Each row below holds a small network's activations on one input, seen along a few directions.
Each table varies a few parts of the input and shows all the possible inputs, shuffled.
Descriptions start from the smaller parts, as in this example, which fits no table here: one of 3 separate values, together with either a single point or one of 9 places along a line or (one of 5 places around a ring, together with one of 6 places along a line).
Shared parts are said once, and a part with two or three values counts as separate values.
In the rows, 128 means zero.

Other details of the inputs vary at random and push rows far along three fixed directions, the same in every table; ignore that.

Rows:
r1: [114 156 109 135 117 134  49 137  96 112 156]
r2: [ 61 190 105 141 122 151 110 159 139  90  96]
r3: [139  96 173 136 128 190 137 113 129 125 138]
r4: [ 74 123 106 110 104 180 159 112 165  56 188]
r5: [ 91 171  90 146 138 170  98 149 144 133 143]
r6: [156 103 101 101 136  99 154 163 136 152 101]
r7: [ 70 145 114 126 106 137 126 131 153  72 126]
r8: [151 114 184 143 112 148  35 117  63 111 132]
r9: [ 84 147  91 114 121 192 156 139 157  83 166]
r10: [131 127 143 144 136 125 151  92 132 133 156]
r11: [160 165 163 146 125 121  88 108  56 134 160]
r12: [191 102 151  99 133  42 156 149  94 155  68]
r13: [155 149 156 129 116  62  55 131  63 125 107]
r14: [131 152 128 151 146 110 101 118 123 159 128]
r15: [174  76 169 113 134 125 129 149 111 147  75]
r16: [206  73 130  92 126  86 163 134 102 161 129]
r17: [ 90 126 128 125 112 176 221  98 165  82 167]
r18: [190  76 144  96 117  69 144 120  99 129 140]
r19: [180  87 169 109 116 119 218  82 106 116 174]
r20: [110 118  85  94 154  73 167 193 186 152  32]
r21: [121 139 176 177 133 188  64 100 112 137 136]
r22: [162 162 145 171 137 114  49 105  71 165 157]
r23: [ 97 161  82 153 154 119  76 151 168 183  87]
r24: [102  87 113 120 144  86 242 123 219 147  68]
r25: [ 81 177 105 158 165  65  85 165 165 182  22]
r26: [ 99  88  74  93 120 143 164 142 192 113 137]
r27: [184  92 162 114 110 158 200  72  95 108 226]
r28: [ 82 179  88 148 125 202  86 132 142 124 170]
Each input here is: one of 4 places along a line, together with either a single point or one of 6 places along a line.
Which other rows does r12 become when the place on the line of 6 takes its other values? List them by row number.
> r2, r6, r9, r16, r20
Which other rows agree with r7 in the place on the line of 4? List them by row number.
> r1, r4, r8, r13, r18, r26
Which other rows agree with r22 in the place on the line of 4? List them by row number.
> r10, r14, r21, r23, r24, r25

Rows:
r29: [188  50 138  98 115 102 229 102 142 143 131]
r30: [ 60 162  66 133 141 177 130 169 190 134 107]
r31: [141 148 159 144 139 136  83 103  87 122 164]
r32: [160  95 121  81 131  77 169 130 138 120 132]
r33: [132 116 121 127  97 173 170  95 129 111 182]
r34: [154  74 129 107 136  85 227 120 172 145 106]
r35: [ 70 145 100 139 106 211 183  90 171  81 212]
r36: [181 115 162 118  94 107  79 107  39  96 181]
r37: [157  67 138 108 143  75 158 149 163 164  63]
r38: [203 145 172 144 126 108  67 114  29 157 153]
r39: [ 73 132 105 131 149 118  93 178 188 148  37]
r40: [164 102 151 126 111 139 162  96 110 117 155]
r41: [159 142 176 144 129  87 101 111  74 145 115]
r42: [ 61 164  95 153 112 209  84 126 151 100 174]
r43: [138 171 168 159 118 127  44 119  53 133 116]
r44: [139 123 131 131 126 151 136  92 112 121 197]
r45: [160  71 141 100 138 130 214 127 157 132 125]
r46: [171 122 156 111  99  94 153  97  73  92 182]
r47: [161 113 138 128 146  47 116 164 123 182  21]
r48: [125 123 138 142 117 163 104 113 122 111 161]
r49: [102 160 131 144 117 223 122 106 118  85 208]
r50: [123 110 128 125 145  84 173 144 169 149  73]
r51: [127 152  99 120 135  31  64 197 100 160  17]
r52: [ 95 122  92 130 135 132 116 156 183 143  87]
r53: [123  89 137 103 140 142 191 106 169 118 146]
r54: [ 32 221  83 170 157 171  20 161 152 122 107]
r55: [159 177 149 160 147  82  16 130  53 169 118]
r56: [113 115 131 114 137 163 171 137 159 118 123]
r57: [ 48 162  56  99 140 153 139 200 196 103  85]
r58: [119 152 130 148 119 145 128 101 116 118 164]
The inputs of r57 and r51 match in every part but one. If r38 is changed in the same way as r57 into r51, which row does it become?
> r29
What do these inputs look like to the network?
> one of 5 separate values, together with either a single point or one of 5 places along a line
Which other rows does r40 become when the choice among 5 separate values takes its other values? List them by row number.
> r34, r48, r49, r54
Which other rows does r50 become when the place on the line of 5 takes its other values? List them by row number.
> r34, r35, r41, r58
